Each row below is a small network's average activation on inputs in which a field has the value named, seen along a few directions.
Related values have similar rows: they may be neighbours, one step apart, or belong to one group.
In the rows, 500 means zero.
Random noise pushes rows far along 12 fixed directions. That doesn't count. These rows show it; they differ only by the noise:
[670 332 662 512 364 533 326 574 538 463 392 280 294 404 469 519 552 391
 324 591 361 605 756]
[439 404 648 416 505 589 610 611 452 493 524 470 605 455 554 490 549 467
 521 689 415 321 509]
[533 457 536 261 494 681 538 610 420 606 552 510 616 519 626 423 488 431
 384 451 617 435 471]
[633 419 672 571 358 412 483 569 507 608 411 331 394 563 442 538 559 679
 511 526 362 476 484]
[717 585 623 546 189 368 823 576 692 430 271 716 575 548 546 397 512 577
 461 268 645 647 584]
[651 447 539 415 401 573 367 547 539 617 631 276 494 357 501 575 406 448
 420 567 542 472 456]
[554 488 474 552 548 415 539 449 598 656 619 401 414 670 340 501 439 578
 522 553 407 513 453]
[572 624 353 502 690 390 510 485 341 675 456 460 425 566 399 546 624 564
 510 504 520 428 342]
[459 465 516 449 459 421 605 488 627 689 731 385 531 542 454 543 427 557
 572 611 478 373 373]
[632 537 552 589 309 419 484 460 665 479 471 522 311 644 410 471 356 476
 571 440 599 654 556]
[335 538 477 569 447 438 466 438 456 568 551 305 187 352 552 710 672 439
 686 587 369 458 367]
[581 559 523 526 364 183 770 530 518 503 500 600 492 612 374 536 416 342
 642 673 713 336 438]
[592 592 559 497 483 501 496 582 503 608 437 413 350 430 552 531 643 664
 603 468 486 546 415]
[472 487 359 507 576 421 345 340 711 562 595 499 623 467 362 460 391 544
 339 541 517 441 586]


PEBIG, 20 values:
faf: [302 599 425 511 518 592 552 397 357 418 462 687 557 583 650 550 468 471
 608 298 573 488 339]
did: [357 319 718 625  94 329 536 494 395 429 427 420 393 527 532 636 497 418
 602 495 456 357 384]
dize: [528 571 496 534 509 633 289 533 460 405 472 475 446 366 526 510 526 601
 584 442 513 612 432]
beno: [371 457 455 494 479 357 157 387 485 438 377 584 495 419 543 529 584 600
 414 433 561 453 610]
ris: [486 374 542 502 324 325 467 442 455 603 552 445 452 688 456 600 398 443
 550 489 570 407 400]
luv: [553 605 485 358 527 447 392 640 427 654 542 362 400 358 608 485 596 606
 548 516 689 455 440]
kug: [495 537 653 555 177 486 627 526 610 223 276 728 749 289 626 484 451 449
 526 478 688 383 572]
mil: [465 555 467 445 473 487 298 483 456 373 382 647 623 294 612 519 563 543
 532 451 667 445 508]
mina: [436 462 437 373 786 591 553 545 535 574 750 562 560 617 454 376 480 550
 476 553 452 549 519]
mol: [475 486 490 416 639 660 580 621 379 440 466 419 464 349 611 479 680 356
 443 618 387 526 636]
sesig: [417 448 630 549 308 446 499 551 229 468 201 426 485 469 681 624 737 619
 545 424 385 329 447]
vuta: [456 522 461 347 324 412 741 571 485 706 669 462 571 461 629 573 553 505
 623 396 638 407 206]
bozet: [335 456 493 642 322 347 469 377 530 361 498 465 577 256 513 660 431 377
 469 540 467 361 483]
gupag: [693 474 722 600 467 390 645 661 568 402 371 558 508 505 494 447 519 639
 634 598 451 578 600]
zuzuk: [614 310 652 610 281 366 188 500 332 471 368 353 430 621 406 560 352 504
 396 479 527 461 515]
serot: [546 520 427 548 607 658 199 422 474 410 491 556 313 658 373 448 408 459
 523 429 509 720 564]
bopa: [704 486 508 577 743 506 528 572 551 519 483 366 647 341 365 511 544 618
 459 726 298 468 584]
sib: [568 413 600 401 445 231 777 687 540 673 628 360 439 603 482 476 553 497
 484 653 483 463 597]
zuz: [664 425 537 323 493 556 590 640 344 479 572 440 597 485 562 489 358 225
 392 623 677 454 589]
tul: [608 643 541 583 522 498 651 636 522 402 372 445 422 191 596 541 715 543
 543 492 436 638 514]
Each value of PEBIG is a pair of two hidden parts, and every pair occurs once (4 first parts, 5 second parts).
zuzuk and ris share the first part; zuzuk and mina share the second. Which value has the first part of mina and the second part of ris?
Answer: mil
tul and bozet share the first part; tul and luv share the second. Which value has the first part of luv and the second part of bozet?
Answer: sib
gupag and vuta share the first part; gupag and beno share the second. Which value has the first part of beno and the second part of vuta?
Answer: serot

POVA, 11 values:
tere: [633 372 489 616 218 516 586 374 850 562 665 322 549 370 422 598 383 497
 250 292 296 782 524]
voruf: [601 784 462 606 727 290 626 483 755 560 452 778 475 880 289 211 357 879
 806 533 692 553 475]
sur: [465 727 427 533 706 553 198 517 329 286 171 785 532 267 588 457 704 686
 668 453 673 460 446]
zokis: [571 669 297 666 499 483 486 308 629 587 486 625 588 731 438 415 315 747
 432  78 569 724 404]
mub: [626 560 555 707 610 672 775 504 490 391 487 470 484 503 373 584 592 511
 615 617 156 574 398]
fasif: [522 628 458 722 583 424 603 465 434 267 241 613 435 399 507 526 632 495
 505 405 416 652 581]
sav: [721 685 509 581 364 286 615 546 641 441 301 650 196 485 450 493 636 448
 622 402 680 747 580]
gudeb: [578 535 397 621 682 378  61 442 369 540 285 409 326 475 405 547 636 743
 449 448 447 581 570]
bul: [831 673 470 531 395 251 342 576 575 515 383 378 316 308 427 565 468 491
 514 569 774 592 623]
dodi: [561 555 523 223 459 250 625 712 187 792 271 512 525 567 626 443 774 557
 458 487 821 136 374]
lefe: [291 431 597 570 415 166 537 474 535 496 374 630 351 714 474 451 673 715
 631 465 433 466 571]
The values of POVA form a line.
A walk along POVA starts at mub and steps to its neighbour sav. Put tere, zokis, fasif, gudeb in the order it reaches them.
Answer: tere, gudeb, fasif, zokis
Name the neighbours of dodi, in listed order.
Answer: voruf
